A small network was shown many inputs. Here are its activations along a few directions, one row for each input.
Each table varies a few parts of the input and shows all the possible inputs, shuffled.
Descriptions start from the smaller parts, as in this example, which fits no table here: one of 4 places along a line, together with either a single point or (one of 2 separate values, together with one of 5 places around a ring) or one of 11 places around a ring.
Shared parts are said once, and a part with two or three values counts as separate values.
(in the rows, 128 means zero)

Other details of the inputs vary at random and push rows far along two fixed directions, the same in every table; ignore that.

A family of inputs:
R1: [ 89 116  72 122  94 129 141 130 143 146 120 150]
R2: [104 221 183 132  99 162 108 122  53  88 159 131]
R3: [107  44  56 113 101 146 130 138 205 142 105 139]
R4: [ 99  37  60 118  96 144  93 122 187 131  76 142]
R5: [120 153 107  97 121 133 139 147 138 127 142 116]
R6: [127 239 152 113 124 110 128 129  59 111 139 122]
R7: [213  77 210 186 207 100 133 115 152 136 126 104]
R8: [ 95 191 111  90 119 130 134 151 107 124 147 113]
R9: [ 90  37  55 116  89 136 100 111 186 132  73 160]
R10: [101   7  46 124  92 139 139 130 174 106 131 141]
R11: [117 125  54 114 103 127 149 130 141 132 118 137]
R12: [197  32 222 177 208 103 153 121 117 108 172 112]
R13: [198  66 214 152 230  85 143 127 136 130 143  91]
R14: [222  70 200 167 221  87 150 120 144 135 143  91]
R15: [120 157 106 140  95 154 118 118 117 140 102 153]
R16: [112 233 174 137 113 135 119 127  63 142 136 138]
R17: [111 193 145 112 118 133  96 131 103 109 115 120]
R18: [177  30 247 208 200 131 145 109 121 137 167 115]
R19: [119 239 163 133 112 119 110 121  67 114 125 133]
R20: [130 158 114  94 114 132 117 138 131 106 115 118]
R21: [111 118  74 129 101 142 149 130 146 151 122 149]
R22: [114 228 158  90 128 117 119 128  69 113 143 121]
R23: [ 85 161 140 130  94 166 138 144  84 124 183 137]
R24: [122 129 100 112  95 140  97 129 160 106  90 135]
R25: [215  75 210 198 214  94 146 106 136 138 121 120]
R26: [118 234 180 118 117 159 109 145  87 135 137 124]
R27: [118  38  43 131  77 150 103 117 202 137  70 148]
R28: [108 121  72 113 109 109 146 131 136 130 125 135]
R29: [ 88 145 115 104 114 130 131 133 122 148 141 139]
R30: [110 233 175 113 127 125 104 120  75 113 132 130]
R31: [209  67 192 169 223  87 171 133 152 157 171  88]
R32: [135 129  67 114 105 126 128 118 133 109  95 138]
R33: [107 121  69 113  89 147 132 137 161 148 128 135]
R34: [ 95 223 159 104 127 144 131 152  82 147 166 116]
R35: [ 97  34  36  97 106 111 131 123 188 127 102 140]
Description of these inputs: one of 5 places around a ring, together with either a single point or one of 6 places around a ring.
Changing only the place on the ring of 5 turns R16 into R28. The same change can be made to R9. Which row results?
> R35
Start at R7 and move only the place on the ring of 5, one step at a time. The first step leads to R14. Which rows follow, in order?
> R31, R33, R27
Change only the place on the ring of 5 in R25. List by row number the other rows that result.
> R11, R15, R21, R32

A family of inputs:
R36: [126 188 140 122 103 132  96 118 103 106  95 132]
R37: [155 144 178 133 171 117 141 145 122 144 149 110]
R38: [127 150 125 119 124 124 134 133 114 113 146 124]
R39: [155  39 172 183 162 131 110 106 146 123 111 135]
R40: [135  89 107 138 138 113 133 131 164 145 111 128]
R41: [129 204 169 127 111 143  96 117  90 104 117 134]
R42: [ 83 118  64 116  73 147 120 129 153 136 110 147]
R43: [133  78 113 124 136 130 134 135 165 136 126 126]
R44: [168  37 112 147 147 107 103 100 185 113  63 126]
R45: [133 138 111 128 127 118 138 128 126 132 116 136]
R46: [108 189 123 114 105 137 125 136 113 141 139 132]
R47: [107 210  85  92  95 128 120 136 102 106 126 122]
R48: [154  94 167 135 179 100 142 132 136 132 141 113]
R49: [102  60  51 117  87 135 129 123 166 108 111 139]
R50: [125 124 156 136 133 148 137 137 120 142 159 122]
R51: [ 83 216 117  94  83 164 124 145  94 128 147 131]
R52: [118 173 159 133 121 139 139 133  80 121 169 122]
R53: [147  48  87 120 145 116 131 131 189 137 100 121]
R54: [151 108 180 133 176 109 141 131 123 133 157 116]
R55: [ 62  75  32  95  52 158 110 127 158 113 108 151]
R56: [191 154 203 156 206  90 154 126 100 149 149 110]
R57: [133 119 150 150 121 142 102 111 124 109 103 140]
R58: [161 166 181 140 173 103 148 136  98 124 159 107]
R59: [ 71 188  73 106  50 167 118 131  93 124 127 155]
R60: [137 172 175 145 149 129 150 128  85 140 154 128]
R61: [163 102 159 128 184  97 138 128 137 133 137 106]
R62: [105 139 137 116 126 135 134 132 111 125 148 126]
R63: [121 141 103 119 107 130 132 126 123 130 122 144]
R64: [125  28 101 155 125 134 135 120 177 149 120 138]
R65: [133 149 108 120 132 117 128 130 142 144 117 120]
Describe the family of inputs behind these rows.
> one of 5 places along a line, together with either a single point or one of 5 places around a ring
Changing only the place on the line of 5 turns R56 into R63. The same change can be made to R65. Which row results?
> R46
List by row number the other rows that have the place on the line of 5 in common with R50.
> R39, R52, R55, R59, R64
Start at R60 and move only the place on the ring of 5, one step at a time. The first step leads to R42. Which rows follow, in order?
> R51, R62, R49

A family of inputs:
R66: [108 153 103 116  82 136 103 115 116  92  98 147]
R67: [140  61 136 144 147 119 123 122 150 116 124 117]
R68: [147 166 182 142 141 121 136 128  89 116 155 117]
R69: [137 105 155 135 137 132 107 117 139 121 105 129]
R70: [130  64 116 134 145 126 149 138 162 158 139 132]
R71: [161  57 145 157 173 109 159 123 142 146 143 120]
R72: [132 206 188 123 135 146 115 130  83 127 149 119]
R73: [ 67 137  71  86  74 154 125 139 141 130 137 138]
R74: [147  95  91 114 136 108 128 127 166 127 100 118]
R75: [126  56 123 131 153 117 144 134 150 129 150 122]
R76: [101 148  60  80 105 119 137 146 143 133 126 129]
R77: [138 167 106 105 123 117 116 127 129 117 108 122]
R78: [164 123 141 130 162  98 116 119 144 120  98 117]
R79: [146 190 210 141 160 124 120 128  76 116 158 109]
R80: [150  95 167 146 160 119 128 129 122 119 139 109]
R81: [ 95 155  72 121  70 146  99 116 137 117  79 155]
R82: [162  58 157 153 167 117 120 119 142 115 123 117]
R83: [178  56 162 160 168 112 135 114 142 115 126 125]
R84: [143 202 223 140 160 131 129 137  77 139 170 105]
R85: [113 133 119 122 107 130  96 119 122  98 102 134]
R86: [129 126 113 142 114 135 113 114 139 126  90 145]
R87: [ 75 136  69  87  83 148 127 141 124 113 139 136]
R88: [123 211 172 124 131 131 141 141  71 116 178 119]
R89: [102 161  53  77  94 129 129 145 142 121 111 126]
R90: [ 94 147  88 110 100 131 144 131 115 139 147 139]
R91: [121 155 114 127 107 134 129 124 104 128 124 131]
R92: [131 212 182 134 130 138 111 128  85 132 125 132]
R93: [142  57 147 138 159 128 142 132 158 141 142 118]
R94: [137 112 128 144 125 119 116 107 129 122  98 141]
R95: [162 102 177 161 162 121 126 122 138 149 128 124]
R96: [114  82  81 136 111 133 140 126 168 142 122 138]
R97: [126  57 127 126 151 132 147 133 162 144 146 124]
R98: [107 152 106 122 109 130 137 129 113 134 143 131]
R99: [159  62 166 152 163 123 120 116 156 134 124 120]
R100: [124  84  83 138 107 137 129 121 162 135 101 138]
R101: [129  61 103 126 135 121 154 133 148 121 144 135]
R102: [124 223 169 137 125 140 134 134  83 139 149 125]
R103: [149 156 197 142 172 110 161 139  86 133 193 114]
R104: [127 217 175 135 144 139 149 144  81 148 170 120]
R105: [147  53 162 146 170 122 143 130 160 145 148 113]
R106: [149 172 194 148 157 130 135 140  97 151 148 116]
R107: [108 150  85 126  85 147 112 120 136 127 102 146]
R108: [137 111 144 145 131 127 110 120 144 137  98 138]
R109: [104 176  68  90  84 122  94 120 140 104  78 136]
R110: [140 110 122 144 127 121 124 110 128 129 115 135]
R111: [145 171 178 136 138 127 136 131  84 113 152 118]
R112: [154  67 130 150 138 117 124 111 149 109 117 133]
R113: [131  72 111 137 135 132 138 136 162 150 127 131]
R114: [ 80 160  68 106  85 150 142 139 130 139 138 146]
R115: [105 161  72  77 112 124 142 148 132 131 130 126]
R116: [152 196 215 141 169 121 154 141  63 124 190 108]
R117: [137  69 142 140 137 126 107 113 160 123  96 133]
R118: [161  64 151 155 155 112 124 112 144 106 101 133]
R119: [ 94 140  98 102  83 156 110 132 133 119 113 133]
R120: [133 172 103 105 116 115 111 125 132 118 109 122]
R121: [131 209 166 133 127 130 118 118  72 120 124 133]
R122: [121 156 124 125 109 146 112 130 124 135 113 140]
R123: [124  63 113 132 138 122 131 132 152 119 138 120]
R124: [128 166 175 134 153 126 151 147 105 162 173 121]
R125: [115 112 110 133 128 127 155 137 143 153 147 136]
R126: [103 162  89 118  85 137 121 121 110 126 118 139]
R127: [156 116 135 121 169  97 148 138 146 138 138 106]
R128: [ 99 129 100 107 108 142 124 138 122 112 139 126]
R129: [113 159  71  92  97 120 117 132 146 118 100 124]
R130: [139  65 132 146 148 124 143 134 166 156 133 126]
R131: [138 109 147 148 138 126 127 132 142 149 125 123]
R132: [104 149  67 112  76 145 109 116 119 116  99 148]
R133: [100 171  74 115  72 156 108 122 125 123 103 150]
R134: [117 146 129 119 112 135  98 120 113  97 106 133]
R135: [135  62 108 137 148 115 159 126 146 147 142 133]
Changing only one part turns R117 into R69. The same change can be made to R108. Which row results?
> R92
Describe the family of inputs behind these rows.
> one of 2 separate values, together with one of 5 places along a line, together with either a single point or one of 6 places around a ring
Start at R101 and move only the place on the line of 5, one step at a time. The first step leads to R116. Which rows follow, in order?
> R111, R83, R118
Change only the choice among 2 separate values in R86. List by row number the other rows that result.
> R81
Change only the place on the ring of 6 in R114. List by row number the other rows that result.
> R70, R87, R97, R101, R135
Start at R75 and move only the place on the ring of 6, one step at a time. The first step leads to R103. Which rows follow, in order?
> R90, R125, R124, R73
Change only the choice among 2 separate values in R106. List by row number the other rows that result.
> R131

A family of inputs:
R136: [141 166 171 148 152 127 149 133 104 156 155 124]
R137: [137  47 113 124 156 112 143 133 170 133 136 117]
R138: [128 105 139 126 145 124 140 136 131 132 149 121]
R139: [139  64  98 133 132 117 127 117 164 120 100 133]
R140: [137  30  85 135 132 115 138 121 173 123 111 132]
R141: [110 138 146 127 117 148 124 134 112 125 149 128]
R142: [142 119 171 154 154 133 138 129 126 155 146 127]
R143: [ 71 228  50  67  48 150 104 137 107 101 108 139]
R144: [135  32 105 145 124 130 114 112 174 117  94 140]
R145: [ 82 159  50  95  69 147 125 137 139 139 114 146]
R146: [120 125 116 129 103 141  95 114 138 115  90 137]
R147: [152 148 165 129 168 110 148 136 105 128 159 109]
R148: [118 201 111  98 105 129 107 132 112 114 109 125]
R149: [158 198 192 136 160 116 120 125  89 128 135 115]
R150: [149 150 184 151 158 118 145 126  92 131 159 121]
R151: [151 101 136 136 166 111 154 137 150 157 141 118]
R152: [143 107 134 144 135 121 128 119 133 122 119 132]
R153: [107 131  75 117  80 136  97 117 144 114  82 146]
R154: [114 142 136 125 121 137 135 134 112 128 150 128]
R155: [127 172 180 140 133 140 129 131  84 122 155 124]
Changing only one part turns R154 into R136. The same change can be made to R138. Which row results?
> R145
Describe the family of inputs behind these rows.
> one of 4 places along a line, together with one of 5 places along a line
Change only the place on the line of 4 in R153. List by row number the other rows that result.
> R146, R148, R149
